These are the activations of a small neural network, seen along a few directions. Each row is one input.
In each table, some parts of the input vary, and every possible input appears once, in random order.
A made-up example of a description, with smaller parts first: one of 3 separate values, together with either a single point or one of 9 places along a line or (one of 6 places along a line, together with one of 8 places around a ring).
Shared parts are said once, and a part with two or three values counts as separate values.

Other details of the inputs shift rows strongly along two fixed directions, in all tables alike. That doesn't count.
These rows show it; all are for the same input, with only those details redrawn:
[ 14  10  -1  32   2  19 -18  -1  16  -3  23 -15]
[ -5  15  -7  -6  -3  -4   2  13  -4 -18   9  14]
[ -7   6  -5 -13  -7  -5  14   6   2   3  -3   9]
[ -5  15  -7  -5  -4  -4   3  13  -5 -19   9  14]
[ -8   7  -6 -13  -6  -5  14   7  -1   0  -2  11]
[  1 -14   1  -6 -11   8  22 -14  23  50 -14 -16]
[  1 -14   1  -5 -12   7  22 -15  23  50 -14 -17]

Table:
R1: [-10  -3   6 -13   2  -5   5   6 -10  -3 -11  10]
R2: [ -9  -5   4 -17   0  -5   1   5 -13  -3 -13   6]
R3: [-11  -3   0 -16   2  -6  -2  -4 -23  -5 -17   3]
R4: [ -8  -2   3 -15   0  -9   1   1 -20  -1 -17   5]
R5: [ 16  12   1  33   1  16 -18  -3  15  -2  25 -14]
R6: [ -8   6   6  -3   4  -6  -5  10 -16 -21   1  15]
R7: [ -7  12  -1  -3   2  -8  -4  11  -7 -18   5  20]
R8: [ 14  11  -1  32   3  19 -18  -1  16  -3  23 -15]
R9: [-10   1  -1 -12  -1  -6   7   8  -2   1  -8  15]
R10: [ 13 -24  -9 -22  12 -26  20 -13  -2 -16  -1   1]
R11: [ 12   1   7  31   8  16 -34 -15  -8  -6  10 -23]
R12: [ 14   2   9  34   6  17 -26  -5  11  -4  16 -10]
R13: [ 13   0   6  32  11  19 -31  -6  -3  -7   8 -23]
R14: [ -7  -4   6 -18  -2  -8   2   4 -14   0 -12   8]
R15: [ -1 -17   4  -3 -10   5  20 -15  23  48 -18 -17]
R16: [ 11 -19 -14 -12  17 -23   7  -3  -8 -35  10   4]
R17: [ -1 -23  10  -3  -5   9  13 -16  19  47 -22 -12]
R18: [ -6  14  -2  -3  -3 -10   1  11  -5 -17   6  16]
Question: What do these inputs look like to the network?
Answer: one of 2 separate values, together with either a single point or one of 8 places along a line
Question: The inputs of R18 and R15 match in every part but the choice among 2 separate values. If R14 is changed in the same way as R18 into R15, which row does it become?
Answer: R2
Question: Which other rows does R3 become when the choice among 2 separate values takes its other values? List them by row number.
Answer: R11

Table:
R19: [-17 -14  -1 -29 -11  -7  27  -2   2  31 -30   5]
R20: [  1   4   1   0  12 -12 -10   6 -20 -41  13  16]
R21: [ -3  18  -9  -7  -2  -5   4  14  -2 -21  11  15]
R22: [ -2   1  -7 -12  -1  -7  12   9   0 -11   3   8]
R23: [ -9   8  -6 -21 -15 -11  24   5   3  14  -3  12]
R24: [ -5   2  -2  -6   7 -13  -7   6 -13 -24  -3  14]
R25: [-10   9  -5 -19 -16  -9  19   6   1  14  -6  12]
R26: [ -2   6 -10  -7   5  -9   0  14  -9 -24   4  15]
R27: [ -3 -21  -4 -31  -5 -21  30  -9   2  21 -23   4]
R28: [  3   1  -7  -6   5 -13  -4   7 -10 -29   3  14]
R29: [-13  15   4 -11  -7   0   2  12 -11  -2  -9  16]
R30: [ -7   6   2  -8   4  -3  -6  16 -17 -18  -2  13]
R31: [ 24 -14   6  26  12   7  -9 -19  17   8  13 -28]
R32: [ 16 -21  14  20   4  15 -12 -19  13  28  -6 -27]
R33: [ 11  21   3  46   6  24 -35   1  11  -9  22 -14]
R34: [ -8  19  -4   3   1  -1  -8  15 -13 -37  13  20]
R35: [ -3  13  -7   3   4   0 -10  15 -11 -36  12  18]
R36: [ 13 -18   6  19   4  15  -8 -23  20  26   4 -25]
R37: [-16 -19   2 -32  -5 -14  21  -8  -1  26 -29   5]
R38: [  6  10   7  33  -6  20 -17  -7  18  25  11 -20]
R39: [  1  14  -9   1   3  -3  -8  17  -7 -38  15  14]
R40: [ 20 -29  10  11   6   6   9 -30  22  43 -11 -32]
R41: [-12  -5  -2 -19   0 -10  12   6  -6   6 -16   8]
R42: [ -2  -7   8 -12   6 -11   0   0 -19  -9  -9   9]
R43: [ 14  26  11  46  -1  26 -38   5   7  -7  27 -13]
R44: [-18   0   2 -15  -8  -4  15   4  -3  12 -18   8]
R45: [ 22   2   1  36  14  15 -26  -7  17 -19  32 -22]
R46: [ -9  18  -6  -6  -3  -2  -2  12 -10 -18   6  20]
R47: [ 18  12  -1  44   7  22 -27   1  16 -18  29 -17]
R48: [-12 -12  -3 -26 -13 -11  37  -3   8  29 -17   2]
R49: [ -1   9 -21 -15   0  -7  -6  -7 -38 -28  -1 -14]
R50: [-10   4   3 -12  -4   0   2  13 -11  -6 -10  10]
R51: [ 21  -3   8  42  17  13 -35  -9   4 -16  22 -19]
R52: [  8  -3   7  23 -12  20  -3 -16  22  43   6 -21]
R53: [  0   4  -2   0   9 -11 -12   7 -16 -37  10  16]
R54: [ 10 -26   6   8   2  18  11 -23  25  54 -12 -28]
R55: [ -8   4  -8 -18  -9  -7  18   4   2  12 -10  12]
R56: [-19  -9   8 -28 -16  -4  27   0  -3  35 -31   5]
R57: [ -8   4   5 -13   3  -6  -7   9 -15 -22  -2  13]
R58: [ 14 -27   3   9   2  11  17 -21  29  54  -8 -33]
R59: [ -3  -2  -3 -16   2 -10   5   2  -4 -13  -1   9]
Question: What do these inputs look like to the network?
Answer: either a single point or (one of 5 places along a line, together with one of 8 places along a line)
Question: Which other rows does R24 become when the place on the line of 8 takes its other values? List them by row number.
Answer: R19, R33, R37, R38, R41, R44, R51
Question: Which other rows does R44 become when the place on the line of 5 takes its other values? List them by row number.
Answer: R34, R47, R48, R56

Table:
R60: [ -6 -20  20 -19  -1  -5  11  -7 -18  25 -33  -6]
R61: [-15  -1   4 -22 -15  -2  19  -3  -3  27 -18   8]
R62: [  2  -1  -8  -7  21  -8 -20  14 -30 -60   8   7]
R63: [  1  14 -12  -1   5  -6  -9  16 -13 -50  26  15]
R64: [-18  -6   8 -23  -8  -3  17  10  10  23 -18  10]
R65: [ 10   6   3  37  -4  26 -22 -10  13  22  10 -34]
R66: [-14   1   4 -20 -14   1  16   4   0  16 -18   9]
R67: [ 10   7   2  35   0  33 -20 -11  16  21  11 -32]
R68: [ -1 -33   5 -31   8 -12  16 -10 -14   9 -25  -9]
R69: [-16  -6   6 -18  -9   1  20   3   7  29 -20   6]
R70: [  5  10 -12   4  10   0  -5  18   1 -39  17  12]
R71: [ -6 -18  -2 -26  -1 -12  29   2  16  17 -16   7]
R72: [ -7  -8  -9 -26  -5 -11  28  -8   0  14 -12  -2]
R73: [-14  -2   8 -17  -9  -4  19   5   2  22 -17  13]
R74: [ -6 -11 -15 -25  -2  -7  31  -7   4  25 -15  -4]
R75: [-16   5  -1 -19 -17  -8  17  -1  -9  22 -20   0]
R76: [ -1 -11   2 -20  -1 -20  24  -1  11  13  -9  16]
R77: [  2  14 -16  -2   5  -4  -5  17  -7 -49  16  18]
R78: [-15  -2  -4 -22 -12   5  17   6  -4  22 -18   8]
R79: [ -4 -14  -3 -21  -4 -14  33  -4   9  19 -16   9]
R80: [ 11   8   9  39  -1  27 -18 -15  13  23  13 -29]
R81: [ -1  11 -11  -3  13  -8  -5  25   1 -45  18  21]
R82: [ 14  11   7  38  -6  18 -25 -14  11  21  11 -28]
R83: [ 16   3  13  35  -5  23 -23 -14  15  24  15 -19]
R84: [  5 -26  11 -27   6 -23  13 -14 -17   7 -21   0]
R85: [ 12   2   5  39   5  33 -22  -1  26  17  11 -24]
R86: [ 10   7  -2  34  -3  29 -24  -8  14  20   9 -34]
R87: [-14  -5 -14   6  17 -20 -30  -2 -21 -56   6  24]
R88: [  1  14  -9   1  11  -9  -7  21  -6 -52  23  20]
R89: [ -4  -7  -8 -21  -5 -15  29  -9  -2  18 -11   1]
R90: [ 12   2   9  35  -3  31 -21  -9  18  19  13 -28]
R91: [-30 -22  -2 -13   0 -10  -3 -16 -11  20 -36  16]
R92: [ 15   2  18  40   3  21 -23  -7  27  23  15 -15]
R93: [  4  18  -8   2   4 -11  -6  15 -10 -51  20  21]
R94: [  1 -10   0 -18  -4 -19  27  -6   7  15 -12  15]
R95: [ -1  17 -17   1   3 -12  -9  13 -17 -44  22   6]
R96: [  4  15 -10   3   5 -10  -6  12 -14 -42  25  17]
R97: [  6  22  -9   3   6 -15  -9   4 -16 -42  23  17]
R98: [ -4 -12 -14 -28  -4  -5  24  -2   3  14 -10   4]
R99: [ 10  -5   6  -2  18 -12 -16   4 -29 -44   9   3]
R100: [  2  16 -11  -2   5  -8  -9  17  -8 -54  21  17]
R101: [ 12  -1  16  40   5  25 -19  -4  28  24  14 -20]
R102: [ -3 -17  23 -23   0 -13   7  -8 -24  22 -28   4]
R103: [-17   3   0 -22 -12   0  17  -1  -6  22 -18   1]
R104: [ -6  -6 -18 -26  -5 -12  22  -2  -2  10 -13  -5]
R105: [ 16   3  16  41   1  23 -21  -9  23  23  13 -17]
R106: [  6  17  -6  -1   3 -17  -6  11 -10 -46  20  25]
R107: [  2  10  -3   7  11 -14  -5  21  -1 -43  23  22]
R108: [ 20 -19  20  34  12  32 -32 -19   7  23  -4 -43]
R109: [ 17   5  15  38  -5  22 -22 -12  20  20  11 -19]
R110: [ 14   9  12  37  -3  21 -21 -18  12  24  14 -24]
R111: [-14  -4  -1 -20 -12   6  20   2   5  27 -24   3]
R112: [  5  24 -13   3   2 -20 -14   8 -19 -47  22  15]
R113: [-13 -19   5 -28   3   2  11  -1 -20  19 -38  -2]
R114: [ -4  -3 -11 -20  -8 -20  24  -7  -5  12 -11  -2]
R115: [  6  19  -9   1   4 -17 -12  12 -16 -50  28  24]
R116: [-14  -2   7 -18 -16  -3  20   1   0  22 -20  10]
R117: [ 13  -3   9  39   7  32 -21   0  33  24  12 -25]
Question: What do these inputs look like to the network?
Answer: one of 2 separate values, together with either a single point or (one of 4 places along a line, together with either a single point or one of 6 places along a line)
Question: The inputs of R99 and R60 match in every part but the choice among 2 separate values. If R106 is changed in the same way as R99 into R60, which row does it become?
Answer: R109
Question: The inputs of R69 and R88 match in every part but the choice among 2 separate values. If R75 is changed in the same way as R69 into R88, which row does it become?
Answer: R114
Question: Which other rows does R100 become when the choice among 2 separate values takes its other values? List them by row number.
Answer: R66
Question: A walk changes only the place on the line of 6. It starts at R82 and steps to R110. List the rest of the walk in order.
Answer: R83, R109, R105, R92
Question: A walk changes only the place on the line of 4. It starts at R98 and steps to R63. List the rest of the walk in order.
Answer: R96, R115
Question: Which other rows does R67 become when the choice among 2 separate values takes its other values? List them by row number.
Answer: R74
